Each row below holds a small network's activations on one input, seen along a few directions.
Each table varies a few parts of the input and shows all the possible inputs, shuffled.
Descriptions start from the smaller parts, as in this example, which fits no table here: ring(5) and (point or line(9) or (values(3) and line(4))).
Shared parts are said once, and a part with two or three values counts as separate values.
(in the rows, 128 means zero)

A family of inputs:
x1: [ 79 186 121  79 121 147 131 138 107 135 162 142 106 139 146 119 144  58
 142]
x2: [ 88 142 125  72 136 107 133 130 119 151 144 134 115 105 131 107 160  83
 161]
x3: [ 99 164 142  63 134 141 144 147 126 157 155 160 117 134 115 129 146  83
 152]
x4: [ 86 165 118  69 123 137 144 133 121 141 155 143 112 118 133 110 161  72
 151]
x5: [ 66 154 177 110  99 121 100 183  99 111 138 137 124 102 176 149 115  30
 124]
x6: [ 80 158 199 105 110 126 102 196 103 127 137 151 129 120 155 168 103  42
 125]
x7: [171  23  80 173 129 107  82 101 152 108  87 108 141 109 110 116 115 199
 119]
x8: [ 92 187 147  74 131 150 133 153 112 153 160 156 113 154 128 137 130  72
 141]
x9: [200  95 127 210 122 141 163  92 155  97  97 116 154 140 109 130 123 235
  84]
x10: [187  48 110 192 127 130 111 105 155 127  87 119 147 136  99 136 117 212
 115]
x11: [102 156 149  82 146 108 122 149 106 171 147 141 112 134 124 142 130  90
 160]
x12: [ 86 154 127  88 137 101 121 133 100 152 148 124 104 117 141 123 143  78
 160]
x13: [104 143 146  65 145 114 133 145 124 169 144 154 121 123 114 127 147  94
 162]
x14: [179  45  86 196 118 126 107  93 150 110  87 103 141 118 120 114 132 200
 113]
x15: [192  93 101 213 113 136 158  78 150  78 100  99 147 122 131 108 139 224
  84]
x16: [178  25 104 169 140 113  85 114 160 125  86 124 146 126  92 137 100 212
 119]
x17: [191 130 104 214 130 150 176  83 158  61 115  81 158 126 135 110 109 210
  67]
x18: [ 99 182 146  84 134 129 118 153 102 163 149 145 109 154 134 141 119  80
 156]
x19: [200 131 128 212 139 154 179  97 164  78 114  99 164 143 114 131  94 220
  70]
x20: [ 83 180 123  89 124 122 116 139  96 145 150 127 101 140 151 124 132  67
 155]
- Describe the family of inputs behind these rows. => values(2) and (point or line(4) or ring(5))
- Changing only the values(2) part turns x9 into x15. The same change can be made to x11. Which row results? => x12
- A walk changes only the ring(5) part. It starts at x20 and steps to x12. List the rest of the walk in order. => x2, x4, x1

A family of inputs:
x21: [127 153 123 170 112 140 138 126 123  87 123 108 131 125 165 129 106 124
 105]
x22: [152 137 119 115 137 141 157 111 142 143 131 144 128 149  99 123 140 170
 131]
x23: [141 128  90 125 128 141 154  95 140 125 132 119 125 122 127  93 163 147
 130]
x24: [150 171 149 135 136 144 176 125 141 116 136 129 141 143 120 133 116 155
 108]
x25: [120  92 126 157 107 129  97 138 134  95 108 122 139 107 150 129 114 115
 113]
x26: [123  69 115 139 125 103  98 123 130 127 109 117 129  98 134 118 138 129
 135]
x27: [ 73 179 163  59 134 124 123 167 103 171 158 156 108 141 122 148 129  52
 162]
x28: [137  96 154 150 119 132 102 158 131 121 115 142 140 127 120 162 100 133
 111]
x29: [142  77 144 130 141 108  96 140 137 147 112 138 139 123 106 144 116 144
 138]
x30: [134 165 118 149 121 141 178 108 132  94 135 111 131 114 147 113 140 139
 110]
x31: [ 71 175 137  61 122 120 114 152  98 146 158 140 107 118 159 115 153  37
 156]
x32: [148 103 116 117 147 111 109 111 128 163 125 134 121 150  90 130 134 165
 147]
x33: [135  92  84 126 136 114 111  97 127 147 122 109 115 123 122 100 154 145
 148]
x34: [140 155 153 159 129 143 137 142 126 112 129 123 137 151 131 155  88 139
  99]
- Describe the family of inputs behind these rows. => values(2) and (point or ring(6))
- Changing only the values(2) part turns x21 into x34. The same change can be made to x30. Which row results? => x24

A family of inputs:
x35: [ 89 163 190  90 141 118 124 175 116 147 142 149 131 112 145 168 126  57
 148]
x36: [161  83  97 174 121 108  62 124 125 116  96 103 124 149 128 143  88 167
 124]
x37: [173 117 119 148 157 129 174  89 148 148 133 133 140 139  92 121 142 215
 117]
x38: [146  87 104 182  94 143 143 106 158  66 101  98 148  93 159 103 145 145
  99]
x39: [124 238 183 138 127 181 177 151 120 104 156 126 135 175 133 165  88 110
  87]
x40: [167 109  80 163 144 133 106  86 131 148 102  92 112 172 111 122 112 186
 149]
x41: [153  58 153 181 104 132 111 148 140 102 100 147 156 109 117 155 120 158
  95]
x42: [110  95 137  72 144 123 113 146 142 168 143 159 118 126  93 133 138  98
 157]
x43: [ 94 121 178  87 133  95 111 164 116 154 129 146 124 118 120 150 106  99
 153]
x44: [ 91 147 129  39 135 142 142 150 137 160 149 186 121 117 109 125 153  91
 160]
x45: [172  79 143 158 139 122  85 143 135 135  97 142 148 146 101 160  85 178
 111]
x46: [138  63 110 191 100 124  81 125 129  85  97 122 134 105 155 135 114 152
 101]
x47: [171 124 136 149 135 129 190 107 165  92 126 118 163  93 106 102 143 188
  94]
x48: [ 83 163 146 110 124 107 107 156  91 143 141 106 104 115 171 145 134  40
 150]
x49: [157  87 149 174 106 153 165 127 171  86 102 131 169  90 121 117 145 154
  88]
x50: [ 80 185 123  70 115 126 122 138  89 145 163 142 105 130 167  97 155  54
 152]
x51: [ 81 149  83  57 121 134 126 132 109 156 151 141 100 114 133  95 154  79
 166]
x52: [ 83 123 133 109 124  83  90 143  94 147 126 107  99 122 148 129 119  84
 154]
x53: [164 122  77 166 143 117 159  65 125 128 123  97 109 143 115 102 152 198
 133]
x54: [ 88 189 172  55 123 135 142 157 116 147 158 177 125 130 132 126 157  64
 152]
x55: [ 90 103  89  89 141 118  87 125 115 155 144 125 107 122 120 108 144  88
 159]
x56: [180 104 117 152 155 137 127 109 151 170 114 133 146 174  83 137 106 197
 133]
x57: [111 241 134 160 121 167 155 125 100  99 157 104 115 179 170 146  96  96
  86]
x58: [164 120  90 159 123 117 174  83 148  71 122  87 139 101 142  89 150 175
 105]
- Describe the family of inputs behind these rows. => values(2) and (point or ring(5) or ring(6))
- Changing only the values(2) part turns x43 into x52. The same change can be made to x56. Which row results? => x40
- Which other rows does x54 become when the values(2) part takes its other values? List them by row number. => x50
